These are the activations of a small network on made-up records, seen along a few directions, one row for each record.
After each row come some of the record's fields: F, B, V, Z, L, P.
Not every record has every field; a missing one is left out.
The largest differences between rows may come from other fields.
Strong random noise was added to every row along 10 fixed directions; ignore it. To show where, here is one row again and again, with new noise each time:
[  51  200   78  114 -104  -53 -133  265   21 -158 -274   11 -163 -244
  185  -77 -174   49  484   29  -44   50  -59  131  -11 -104  118]
[-385 -143   65 -261   72 -213   46 -364  258 -134  391  419  -31  325
   35  475 -142 -260 -652 -134  -34   54 -658 -341 -261 -192  338]
[ 124 -169 -508  -51  134   70   96  105  -50  227 -189  -12  -10   19
 -146   47  263  -24  382 -286 -115 -146  223   31  -73 -205 -206]
[ 331  -63   12 -297  195  -20  -23  -58  -50 -228  -96 -217  158  -98
  180   63 -223  -86  -86  387  162  -45 -211  137  225 -230 -376]
[-137 -135 -471  237  -78 -480    8  174  174   21 -318   50  161 -288
   85   42  200 -290 -200  -22 -536  -41  -61 -474 -147 -154  400]
[-437 -130  -51  -18   95   -3  -67 -358  293 -155  -38  120  163  -40
   77  415 -152 -130 -370  -11 -471  111 -306 -243  -47   41   38]
[-248  104   41  282  -37  484 -183 -242 -303   36 -145 -198 -434 -272
 -195   36 -311  207  568  -13 -376   16  178  242   85  233 -147]
[ 192 -253 -254   14  120 -127    2  -72  -17  440  -84 -326  -94 -109
   55   66  244   41  -83   -9  165 -165   11  -45  -60  167  -83]
[ 146  144 -217  236 -107 -217 -107  -18 -213   81  -18 -254   76   17
 -265  -49    7 -201 -246   88 -326 -323  255  -87   76 -187  343]
[ 635 -142 -506 -125  181 -112   -8  186 -240  257 -304 -472  101 -148
 -164 -317  181 -110  151  187  217 -374  334  175  206 -402 -206]
[ 371  256  -30  134 -206 -695   30  453  -96 -161   49   21   72   47
  255  -55  100 -257 -125  147   12 -170 -168 -231  -97 -296  461]
[ -41 -175 -119   40  226  -80  -32 -252   -7  349  113 -253 -200   53
  176  148  204  112   32  -55  102 -106 -212  -59  -82  219 -120]

[ -97  314  -58  311 -167  169   39   -7  -23   -5  180  174  152  448
 -365  278  188   77  -22 -364 -345  -85  588   38  -94  247  119]  B: b2 / V: v2 / Z: z2 / L: l4 / P: p2
[  54   24 -136  -58  118  -17  -79 -158  286 -103  -94 -128  688  146
  -70  204   70 -112 -448   21 -367 -148  243    1  276  -96 -240]  B: b2 / V: v2 / Z: z2 / L: l1 / P: p2
[ 154 -263  -91  -28   24   80  249   40   30  342   20  -15  -61  169
   60  401  352  121 -127 -202  335   31  185  -59 -282  471 -216]  F: f2 / B: b2 / V: v2 / Z: z1 / L: l4 / P: p1
[-243 -150 -277   55  252  -75   47   14   63  -57 -192   31  -48 -111
  328   18  220    1  396  -55 -217  105 -221 -199 -108  -40 -174]  F: f2 / B: b2 / V: v2 / Z: z1 / L: l1 / P: p1
[-245   92  -91   46  324    4 -111 -159  106 -505 -287 -133  256  -50
  230  -93 -176 -152   94  395 -336   80 -111  -62  209 -292  -71]  F: f2 / B: b1
[-247   38 -126   28  189 -148  -59    1  282 -219  -73  162  220  125
   70 -253   89  -72   18  -27 -135   28 -127 -155   16 -330  188]  B: b2 / V: v2 / Z: z1 / L: l1 / P: p1
[-102  -46 -100 -124 -142  371  -17  -89  -53  119   15  212 -185    3
 -558  -66 -219   12  173 -338 -123  -58  188  208    3 -244   57]  B: b1 / V: v1 / Z: z1 / L: l2 / P: p2
[-124  427   90   31  188   55 -453 -135  535  254   11 -115  217  482
 -144 -116   88  191  194 -416  121 -292  246  401  115 -262  395]  B: b2 / V: v1 / Z: z2 / L: l3 / P: p1
[ -40 -463 -332 -118   45 -294  126   46  322  265 -313  -27  316 -227
  131  189  259 -286 -567  -14 -114  -13  -76 -376 -142  -40  127]  B: b1
[ -37  103  -70  159  138  156 -328 -414  -45  284   51 -420  -79   58
 -329  -72  -72   98 -143   53  -30 -286  241  197  219   74  153]  B: b1 / V: v2 / Z: z2 / L: l4 / P: p2
[ 275  257  370 -199 -176    7  195  306  -90 -460   89  205  203  208
  306  375 -140  -25  137   21   43  148 -103  155  -38   -5 -338]  F: f2 / B: b1 / V: v1 / Z: z1 / L: l2 / P: p2
[  46  208 -172  292  238 -375 -199  -33 -226  131  108 -491   25   -1
  297 -398  214   21  491  108 -426 -318 -164  -36  303 -254  -66]  B: b1 / V: v1 / Z: z1 / L: l2 / P: p2
[ 555  235  269  -83 -362   68  291  486 -422 -159  162  110  203  242
  -10  308   16  -83   68  -58   61  -90  408  181  -11   -5 -270]  B: b2 / V: v2 / Z: z1 / L: l1 / P: p1
[ 126 -257 -301 -392  134   24  223   50   21  -85   39  303  156  194
 -219  -15   82 -211 -190 -115  151  -36  -57  -95  -80 -459 -142]  B: b2 / V: v2 / Z: z1 / L: l1 / P: p1
[ 239   -4   81 -136  -31 -313  237  222   24  -89  248  148  164  227
  287  121  222  -32 -141  -32  166   37 -201 -133  -93   36 -163]  F: f2 / B: b2 / V: v1 / Z: z1 / L: l2 / P: p2
[-124 -225   93 -304  227  138 -210 -403 -136  175   88 -179 -380 -175
 -145 -347 -353 -101 -150  247  412 -116 -413  130  134 -375  164]  B: b2 / V: v1 / Z: z2 / L: l2 / P: p1
[-182  399  -12  488  -90 -122  -46  -78 -210 -389  228   24  144  183
  -95    6  -26  -40  -27  152 -676  -33  209 -202  165  114  121]  B: b2 / V: v2 / Z: z2 / L: l4 / P: p2
[-138  -22   90   52  380  -53 -123 -172  122 -124 -178 -392  268 -124
  535 -158   76   86  186  332 -192   51 -233    5  253   43 -384]  B: b1
[-155 -196  -96  115   93  113   91 -306   35  296   37 -202   71  108
   41  398  278   96 -271 -100 -107   15  134 -123 -153  539 -234]  F: f2 / B: b2 / V: v1 / Z: z2 / L: l2 / P: p1
[  78  175  555   82 -440   70   78  113 -257   67  314  119 -230  106
  -59  172 -132   84 -197  -98  249   34   54   86 -201  340  225]  B: b2 / V: v2 / Z: z1 / L: l1 / P: p1
[  31 -127  -40 -553  186  111    6  168  268 -506 -196  462   22 -165
   98  -94 -420 -142  245  128  266  245 -455   85  104 -655 -171]  B: b2 / V: v2 / Z: z1 / L: l4 / P: p1
[-196  -95  112   15 -202  330   25 -222   92  359   65  124 -256  142
 -316  493  -14  101 -280 -371  196   43  229   94 -347  466  215]  F: f2 / B: b1 / V: v2 / Z: z2 / L: l2 / P: p1
[ 379  -41 -485  108 -534   33  195  639 -399   36 -355  347 -268 -418
 -645 -221 -116 -261  334 -207 -178  -89  567   -2 -117 -387  304]  B: b1 / V: v2 / Z: z2 / L: l1 / P: p2
[   6 -266 -199  150 -108  -92    3   26  -86  252 -186 -135 -185 -422
  -88 -139   10  -37  -84   93  -86   -5   -5 -184  -34  110  144]  B: b1 / V: v2 / Z: z1 / L: l1 / P: p1
[-340 -607 -452 -103  325  295   84 -847 -290  166  138 -275  -74 -255
 -342  194 -140 -150 -572  305 -519    1 -226 -318  160  167 -499]  B: b1 / V: v1 / Z: z2 / L: l2 / P: p1
[ 306   -5 -118 -307  112    4  289  173 -566    1  398  207 -394  449
 -115  -80   96 -169  418 -134  427 -204 -118   99 -152 -557  -75]  B: b1
[-107   -3   93  271   65  143 -334 -295  351  297 -350 -530  137 -200
  -73  -38  -25  204 -372  190   85  -55  365  138  109  476  232]  F: f1 / B: b1 / V: v2 / Z: z1 / L: l4 / P: p1
[ 177    3 -115 -308  188 -260  -47  150  135 -237 -217  -57  270  -41
  261 -119  -48 -236   65  158   34  -94 -271   37  129 -600  -47]  F: f2 / B: b1 / V: v1 / Z: z1 / L: l2 / P: p2
[-343    0  212   -2  193 -256 -206 -545  372  150  440  -68   56  388
  133  314    3    1 -668  -36   57 -106 -497 -207  -54  128  363]  B: b1 / V: v2 / Z: z1 / L: l4 / P: p1
[-311 -275 -233   69  218 -328  251   -4  154  -43  149  274  -10   -1
  570  243  435   35  110 -116 -200  282 -529 -507 -245  315 -311]  B: b2 / V: v2 / Z: z2 / L: l1 / P: p2
[-158  110 -293  146  -43   49  164   51  159 -136  116  397  274  393
 -287  169  257  -17  -41 -379 -328   35  367 -135 -127   25    3]  F: f1 / B: b2 / V: v2 / Z: z2 / L: l1 / P: p2
[-425 -204 -157  160  248 -242 -306  -95  567  737 -155  -67 -353  -73
  182 -411  475  247  211 -464  467  -85 -241  -74 -266  114  584]  B: b2 / V: v2 / Z: z2 / L: l1 / P: p2
[-273  204  312  373   41  -14 -263 -272  168  377   41 -464   92  151
  260  141  242  264   10 -196 -248 -160   97  100   26  512   77]  B: b1 / V: v1 / Z: z1 / L: l2 / P: p2
[ 389 -261  -33 -399  185  108   28 -264 -254  265  230 -286  -25  188
 -373 -250  -81 -124 -486  206  608 -330   18  182  163 -364  -79]  B: b2 / V: v2 / Z: z1 / L: l1 / P: p1
[ 145 -340 -361 -271  258  144  223 -127   54  122  124  177 -139  136
 -113  213  162   83  -44  -77  395  103  -46  -38  -95  153 -422]  F: f2 / B: b2 / V: v2 / Z: z2 / L: l4 / P: p2
[ 133  225  281 -147   24   70 -120   -1  228  212  242   65   34  541
 -164  -67   75  149  -68 -328  549 -201  115  323  -77 -140  255]  B: b1 / V: v2 / Z: z1 / L: l1 / P: p1

Which values does each new row have?
[  -3 -347 -182  -88   58  387  177  -62  -56  164 -118   24  -93 -289
   63  420   28  194  357 -130 -254  199   56   34   17  405 -729]  B: b1 / V: v2 / Z: z1 / L: l4 / P: p1
[-141 -283  290 -599  436  447  -93 -222  723  133 -204   69  208   73
  355   75   14  354  169 -186  736  278 -272  443    7   98 -580]  B: b2 / V: v1 / Z: z2 / L: l2 / P: p1
[  60    0   -6  320 -328   40   54  196 -275  568   -2 -172 -279  -59
 -229 -151  313  144  224 -379    3 -177  442   50 -195  314  229]  B: b2 / V: v1 / Z: z1 / L: l2 / P: p2
[-232  119  -11  159  -48  -67 -149  -24  208  149  -86  -15  131   80
 -132 -191  118   -8  -47 -249 -269 -126  148  -13  -13 -105  341]  B: b2 / V: v1 / Z: z1 / L: l2 / P: p2
[ 520  370  662  130 -348  -74 -121  122 -158  371  392 -383   94  201
   86   75   27  288 -220  -11  359 -230  246  353  147  504  -69]  B: b2 / V: v1 / Z: z2 / L: l2 / P: p1
[-171 -110  196  -52  -40  198 -159 -507  -20  117  180 -115 -118  -36
 -337  139 -343  -53 -680  160   74  -60  -81   27   81  164  195]  B: b1 / V: v2 / Z: z2 / L: l1 / P: p2
[ 122 -159 -352 -163  242 -142  329 -126 -280  -41  436  154 -105  483
   78  549  239 -165  -49  -88   -4  -77 -259 -272 -195  -69 -286]  F: f2 / B: b1 / V: v2 / Z: z1 / L: l4 / P: p1
[-228    3  -17  -30 -160  204  -68 -195   95 -212  -25  240   91  -42
 -410  179 -357 -137 -326  -61 -373   41   40  -42   27 -153  189]  B: b1 / V: v2 / Z: z1 / L: l1 / P: p1
[ 248   90   28   28 -186  -49  -81    9 -117  -15   32  -95   55  -71
 -281  -39 -209  -80 -318  138  -65 -145  120   46  124  -81  142]  B: b1 / V: v2 / Z: z1 / L: l1 / P: p1
[ -21 -105 -400  222  196  154   -5 -108  -91  169 -294 -349  154 -126
 -106 -162  270   79  221   42 -335  -96  441    3  136  140 -339]  F: f2 / B: b2 / V: v1 / Z: z2 / L: l2 / P: p1
[-256   52  383  -59 -107  225   -1 -135  166   52   78   60  225  186
   86  387   -9   48 -188 -255 -176   46   74   94  -55  233  -79]  B: b2 / V: v1 / Z: z1 / L: l2 / P: p2
[  -6   79  209 -282   56  176 -143 -100  106  -26   40   20  -22  128
 -128 -140 -277  -19   43  -72  261  -79 -126  305  102 -371   89]  B: b1 / V: v1 / Z: z1 / L: l2 / P: p2
[-137 -223 -439  -92   98   30   23   -7   97  118 -155  200    3   -3
 -392 -257  158 -176 -126 -174   58  -90  203 -126  -70 -367  284]  B: b2 / V: v2 / Z: z2 / L: l4 / P: p2
[  74   61  -68 -101  124    1  -84 -111  -45  103  257   75 -331  203
 -107   37  -72   68  237 -126  275 -124 -184  135   15 -168   52]  B: b1 / V: v2 / Z: z2 / L: l4 / P: p2
[ 265   91    5 -362  328   45    4  -53  -10   93  347   32   76  600
 -105 -272  224   74   97 -178  638 -254   -1  299   87 -422 -175]  B: b2 / V: v2 / Z: z2 / L: l1 / P: p2
[  42    5  -21  304   -2 -261  -98  -77  -85  -75   10 -242 -181 -394
  274  -30  -76  131   -4  412 -151  127 -260 -196  137  428  -92]  B: b1 / V: v2 / Z: z2 / L: l4 / P: p2
[ 625  312  197 -140    8 -362  -94  175  -64   18  409 -121   33  384
   -2 -201    1    9 -254  199  710 -280  -21  194  179 -207  196]  B: b2 / V: v2 / Z: z2 / L: l4 / P: p2
[-231  -77  363 -183   -3   58   94  -59  275 -204  171  400 -140   23
  345  338  -99  155  -97  -25  305  394 -441  -69 -205  376 -133]  B: b2 / V: v2 / Z: z2 / L: l4 / P: p2
